Each row below holds a small network's activations on one input, seen along a few directions.
Each table varies a few parts of the input and shows all the possible inputs, shuffled.
Descriptions start from the smaller parts, as in this example, which fits no table here: ring(8) and (point or line(9) or (values(3) and line(6))).
Shared parts are said once, and a part with two or three values counts as separate values.

Other details of the inputs vary at random and push rows far along two fixed directions, the same in every table; ignore that.
To show where, the next rows are all for the same input, with only those details redrawn:
[ 44  55  31 -13  17  19   3  11  27  37 -23  -9]
[ 85   3 -29  86   0  13  -6  25  23 -10  32 -66]
[  1 -44  18  26 -36 -39   0 -21 -22 -29  30  -3]

Rows:
x1: [-28 -38 -19  18 -13 -47  10   8 -21 -43  30   1]
x2: [ 15  59   3 -23  41  16  11  36  34  27 -10  -8]
x3: [-107    1    8  -92  -23   -7    6  -20   -4    9  -47   25]
x4: [  1 -39   3  26 -36 -39   5 -17 -32 -43   4  -3]
x5: [-36 -11  59 -77 -20 -13  10 -44  -9  20 -23  69]
x6: [  2 -41   9  28 -37 -43   2 -16 -27 -33  16   0]
x7: [-25 -58 -28  15 -12 -23   8  -6  -4 -35  45  14]
x8: [-36 -40 -10  37 -10 -22 -15 -12 -40 -29  42 -10]
x9: [  6 -58 -15  20 -36 -19   4 -26 -20 -38   6  13]
x10: [ 49  39   6 -19  15  35   5   6  32  36 -35  11]
x11: [ 12  58  -2  -7  48  36  -4  33   3  30 -36 -11]
x12: [ 12  57   5  -7  47  32  -9  34   7  41 -24  -7]
x13: [ 17  45 -21 -28  40  31  13  30  40  28 -23  13]
x14: [ 44  55  31 -13  17  19   3  11  27  37 -23  -9]
x15: [-68  -4  17 -87   3 -19  23 -16 -10  -4 -35  71]
x16: [-28 -61 -34  31  -6  -4 -11  -5 -35 -36  22  12]
x17: [ 11  56  16 -11  48  37 -11  29  13  47 -12  -8]
x18: [ 18  -8 -89  85   7  59 -36  35  19  -1  10 -97]
x19: [-32 -56 -28  31 -10  -2 -18 -19 -28 -27  44   8]
x20: [-44  15  67 -71 -23 -32   8 -43 -22  11 -28  47]
x21: [-75  -5  34 -84 -43  -7  -6 -45 -13  21 -59  21]
x22: [-74  20  41 -81   1 -36  16 -20 -15   1 -15  50]
x23: [-29 -50 -37  14 -15 -20   7 -16  -6 -40  41  11]
x24: [ 17  62 -15 -21  40  16  17  40  24  11 -34 -11]
x25: [  1 -53  -9  19 -39 -16  -1 -39 -14 -29  27   9]
x26: [-28 -62 -28  33  -8  -8 -15  -4 -31 -26  35  15]
x27: [-28 -64 -19  33  -8  -4 -17  -9 -26 -21  49  11]
Question: Changing only one part turns x7 into x5. The same change can be made to x2. Which row results?
Answer: x14
Question: What is each input in this table made of?
Answer: values(3) and (point or (values(2) and line(4)))
Question: Change only the values(3) part in x15. List by row number the other rows that result.
Answer: x9, x16
Question: Change only the line(4) part in x19. List by row number the other rows that result.
Answer: x16, x26, x27
Question: Change only the values(2) part in x22. List by row number the other rows that result.
Answer: x23

Rows:
x28: [ 33  51   9 -10  28  -7  14  26  16  -4  -1  19]
x29: [-20 -33  90 -26 -74 -44 -11 -65 -53  -1 -33  18]
x30: [-64 -40  41 -79 -11 -28  21 -20 -35  -9 -24  98]
x31: [-19  43  -6 -75   3  29   2  -8  35  43 -51  25]
x32: [ 43  28   1 -10  45   8  18  10  10   5  -9  28]
x33: [-10  60  35 -78  21 -21  29  22  28  32 -48  15]
x34: [-50 -41  30  22 -30 -51  -1 -20 -31 -28  48   7]
x35: [-51 -74   9  14 -29 -13 -26 -32 -20 -17  45  11]
x36: [-64 -72 -48  44 -39 -17 -15 -13 -41 -65  28 -50]
x37: [ 57   6 -21  20   5  16  14   0  32   7  36 -17]
x38: [  2   7 -47  27   1  41 -30   9  14  21   0 -43]
x39: [ 40  13  -9  42  48  18 -10  19 -12   5  16 -11]
x40: [117 -10  -9  82 -49   2  -1 -11  22 -19  -5 -66]
x41: [-30 -79  -5   0 -40 -26  -2 -34   0 -34  40  27]
x42: [-18  45  -9 -61  24  27  13   3  16  31 -65  42]
x43: [-39  49   3 -49  32  39 -10   4  -6  47 -61  27]
x44: [ 35  10  -7  35  15  27 -10   2  12  23  40 -33]
x45: [ 53  15 -30  90  25   2 -18  43  -6 -24  49 -48]
x46: [ 17  21 -13  32  18 -12  -4  40   6   8   7 -57]
x47: [24 44 16 -8 11 -2 25 14 40 12  3  3]
x48: [-67 -56 -31 -14 -40 -30  13 -23 -19 -60   0  -7]
x49: [  9  13   1   3  35  41 -11  33  -7  27 -15  12]
Question: What is each input in this table made of?
Answer: values(2) and (point or ring(10))
Question: Changing only the values(2) part turns x30 into x49. The same change can be made to x32. Which row results?
Answer: x39

Rows:
x50: [  4 -32  12  28 -14 -35  -1 -29 -20 -23  52  13]
x51: [ 31 -45 -37  51 -41 -11   7 -14  14 -38  30 -39]
x52: [-12  68  -8 -56  52  28   7  36  25  40 -38  27]
x53: [-88 -51  80 -95 -38 -78  33 -53 -52 -25 -21 113]
x54: [ -2  67  42 -41  13  16  -6  19  31  47 -48 -20]
x55: [ 74  64  20  -5  38  33   5  24  25  31 -32  13]
x56: [-68  29  87 -93 -21 -19   1 -41 -21  39 -36  45]
x57: [ -6 -74 -49  56   9  22 -21  19  -5 -11  56   0]
x58: [ 44  76  28  -5  43  28   2  29  28  49  -2 -13]
x59: [-16 -81 -55  52 -18  34 -31   1  -2  -8  33 -25]
x60: [-15 -41 -70  59 -19   3 -11   6  -8 -33  19 -41]
x61: [ 42  68  26  -2  19  41 -10  22  15  49 -45 -36]
x62: [-21 -35 -70  51  -4  13 -14   3 -13 -43  28 -50]
x63: [ 33 -30 -22  66 -31  -6 -14 -27  -2 -21  42 -43]
x64: [ 67  60  13  -9  12  46  -5   8  28  37 -54 -10]
x65: [ 10   8  29 -26  -1 -13  12 -24   5  -3  17  39]
x66: [-100  -60   75 -100  -68  -70   23  -73  -52  -22  -41   92]
x67: [ 12 -40  -9  23 -18 -33  20  -9   1 -37  40  10]
x68: [  7  70  46 -37  39   4   4  35  28  43 -26   3]
x69: [-25  65 -13 -52  39  52  -2   9  19  38 -56  -2]
x70: [-10 -32 -63  57  21   1  -3  19 -15 -44  44 -20]
x71: [-110  -52   70 -115  -64  -77   21  -54  -35  -13  -33   70]
x72: [  5  72 -28 -20  72  50   2  41  26  24 -16  -7]
x73: [ -7 -35 -63  61   8  -9  -2  25 -10 -37  41 -17]
x74: [-11 -43 -73  51 -22  -1 -13  10  -6 -35  20 -41]
x75: [  0 -56  11  34 -42 -30 -15 -33 -42 -26   7  -8]
x76: [  4 -32  18  41 -10 -33  -3   5 -39 -24  32  -6]
x77: [ 49 -37  -9  73  -2 -19  -8   3 -25 -27  36 -18]
x78: [ 58  67   7 -20  11  48   1  -6  50  39 -26 -15]
x79: [ 50  60   4 -26  37  15  22  47  51  34 -25 -11]
Question: Changing only one part turns x76 into x61. The same change can be made to x65. Which row results?
Answer: x78
Question: What is each input in this table made of?
Answer: values(2) and (point or line(4) or ring(10))
Question: Change only the line(4) part in x62. List by row number the other rows that result.
Answer: x60, x69, x74
